Each row below holds a small network's activations on one record, seen along a few directions.
Records have a field called TIPUM. Each example row is followed by its value.
The largest differences between rows may come from other fields.
In the rows, 500 means zero.
Strong random noise was added to every row along 2 fixed directions; ignore it. To show where, here is one row again and again, with new noise each time:
[713 594 606 663 524 349 550 493 397 516 558 594 625 774 451 374 326]
[554 577 528 639 366 473 435 498 510 584 594 453 522 573 467 459 499]
[112 389 394 412 385 692 374 636 695 614 509 185 365 273 487 652 666]
[616 626 534 697 287 463 402 457 505 606 638 470 523 573 468 438 527]

[244 429 388 355 443 719 409 577 706 583 477 343 350 102 565 708 772] : tal
[741 587 604 616 582 352 695 473 346 447 493 662 546 729 468 372 336] : tavim
[368 484 355 503 464 598 445 589 592 540 466 365 476 425 467 522 548] : vusu
[572 628 466 585 228 531 439 415 512 541 682 454 459 478 508 455 677] : mari
[570 580 519 636 357 515 429 428 543 593 537 515 554 624 460 449 535] : tep
[579 513 484 505 517 409 579 475 430 435 509 485 638 753 420 422 349] : zik
[680 641 459 694 373 328 560 373 443 526 603 490 590 817 419 398 420] : dup
[532 484 618 451 542 521 376 452 418 517 516 669 502 219 604 517 613] : tuv
[535 431 605 428 695 456 489 480 396 419 429 640 567 365 552 495 481] : tuv
[204 336 417 304 558 636 533 557 578 495 375 411 445 422 496 593 488] : sepi
[694 618 591 647 272 470 416 327 481 586 623 572 514 568 505 398 493] : sepi
[379 484 349 482 490 561 500 582 605 536 498 321 508 502 483 536 511] : vusu
[339 416 503 353 582 571 566 611 516 428 412 564 492 409 521 577 498] : tibuz
[597 362 633 380 855 418 618 520 389 369 397 702 523 474 562 520 337] : vit
[598 589 499 602 306 518 377 388 593 571 625 374 447 457 551 521 607] : dos
[500 494 503 456 575 576 487 545 532 510 432 591 464 305 525 560 587] : tal
[427 508 490 507 386 512 513 514 531 469 537 321 442 567 470 497 523] : mari
[619 599 497 638 342 432 556 468 440 437 537 435 499 753 450 402 427] : mari
[698 506 607 574 517 441 542 485 414 472 551 698 475 650 507 444 418] : noro
[656 631 498 682 226 439 445 391 490 539 614 391 559 686 411 377 443] : zik
[526 506 620 484 573 433 586 508 433 501 516 579 466 510 521 513 465] : tavim
[369 424 563 347 720 485 583 541 455 459 339 511 566 469 565 517 404] : tuv
[600 555 488 506 427 492 475 397 497 527 534 556 534 573 542 476 444] : sepi
[332 466 440 467 500 594 457 512 622 583 412 356 503 507 504 555 517] : tep
[475 460 555 415 665 440 523 561 387 441 520 609 566 517 520 484 474] : paket
[439 509 404 483 452 570 388 440 552 575 581 468 375 290 527 536 655] : rufil
[739 661 524 648 367 423 355 325 417 585 672 688 461 457 547 446 584] : rufil
[682 487 677 466 566 469 432 391 377 501 611 862 490 274 593 527 619] : vit
[476 486 507 525 604 447 575 589 446 446 411 458 498 599 441 503 428] : dadev
[231 351 426 281 805 592 564 707 522 447 320 441 438 318 498 606 508] : dadev
[415 475 439 492 618 416 632 557 506 506 436 367 507 750 494 479 292] : dup
[277 296 493 236 944 494 616 729 397 354 290 552 540 503 527 543 327] : paket
[743 644 503 766 97 511 349 349 535 572 696 527 394 517 473 456 656] : noro
[476 423 617 354 740 487 579 567 463 465 438 691 536 424 538 594 513] : tal
[411 345 514 317 691 557 491 513 508 435 449 593 434 234 583 643 570] : vit
[643 546 622 483 625 370 621 467 360 466 539 722 551 590 523 491 446] : tavim
[279 468 407 464 359 611 378 562 526 547 524 402 419 302 518 569 680] : paket
[238 384 385 373 626 602 480 669 571 499 386 385 473 425 498 601 484] : vusu
[445 327 570 360 746 522 629 603 509 442 460 536 446 516 486 518 422] : noro
[331 507 434 552 350 522 475 498 588 612 556 288 411 538 476 522 538] : dup
[467 453 532 392 586 491 566 547 507 393 473 559 553 483 493 546 494] : tibuz
[629 692 482 689 162 486 300 374 519 610 699 498 456 340 479 524 781] : dadev
[584 460 537 413 734 413 606 494 471 418 464 530 584 665 536 516 372] : dos
[164 331 315 302 583 626 516 642 598 432 335 244 474 474 451 588 434] : zik
[236 349 417 311 630 591 615 701 657 367 338 340 510 540 462 602 406] : tibuz
[523 404 635 331 830 430 621 528 421 431 483 658 585 599 552 522 402] : dos
[383 383 516 360 762 491 521 560 467 488 429 527 416 442 539 541 414] : rufil
[426 415 508 481 637 516 559 562 506 505 398 497 498 644 468 495 380] : tep

Here are new rows. What is TIPUM for each?
[511 479 471 473 614 496 510 501 513 527 463 533 536 601 521 528 430] : tep
[467 580 386 625 162 594 419 462 582 580 586 296 450 524 436 418 552] : zik
[597 578 528 618 486 459 532 529 437 515 510 530 490 546 465 430 499] : dadev
[667 619 445 691 470 310 622 433 459 495 507 396 578 914 432 376 258] : dup
[210 384 427 272 612 602 541 612 578 502 432 396 371 290 580 700 591] : tavim
[634 592 426 594 381 490 485 457 458 503 525 500 570 622 460 373 418] : zik
[623 599 609 612 277 519 345 369 542 625 697 508 441 397 565 495 669] : dos
[585 466 513 578 649 414 625 511 454 446 385 509 582 833 405 420 273] : tep
[684 639 585 679 416 411 474 479 390 536 560 624 505 577 496 429 499] : dadev
[202 303 447 216 782 525 682 670 508 340 363 354 497 596 475 594 414] : mari
[781 567 673 588 689 314 684 488 378 399 403 737 706 825 433 396 296] : tal
[574 487 583 518 620 448 607 490 376 446 431 594 541 546 520 402 404] : tuv
[880 783 584 804 58 458 256 246 520 676 803 564 463 455 603 426 688] : dos
[279 294 497 330 633 596 535 611 605 455 450 380 373 411 477 625 528] : noro
[745 610 551 672 478 409 477 407 459 561 541 593 561 715 513 407 381] : tep
[339 465 395 484 416 588 354 469 603 570 529 320 326 288 505 586 638] : rufil
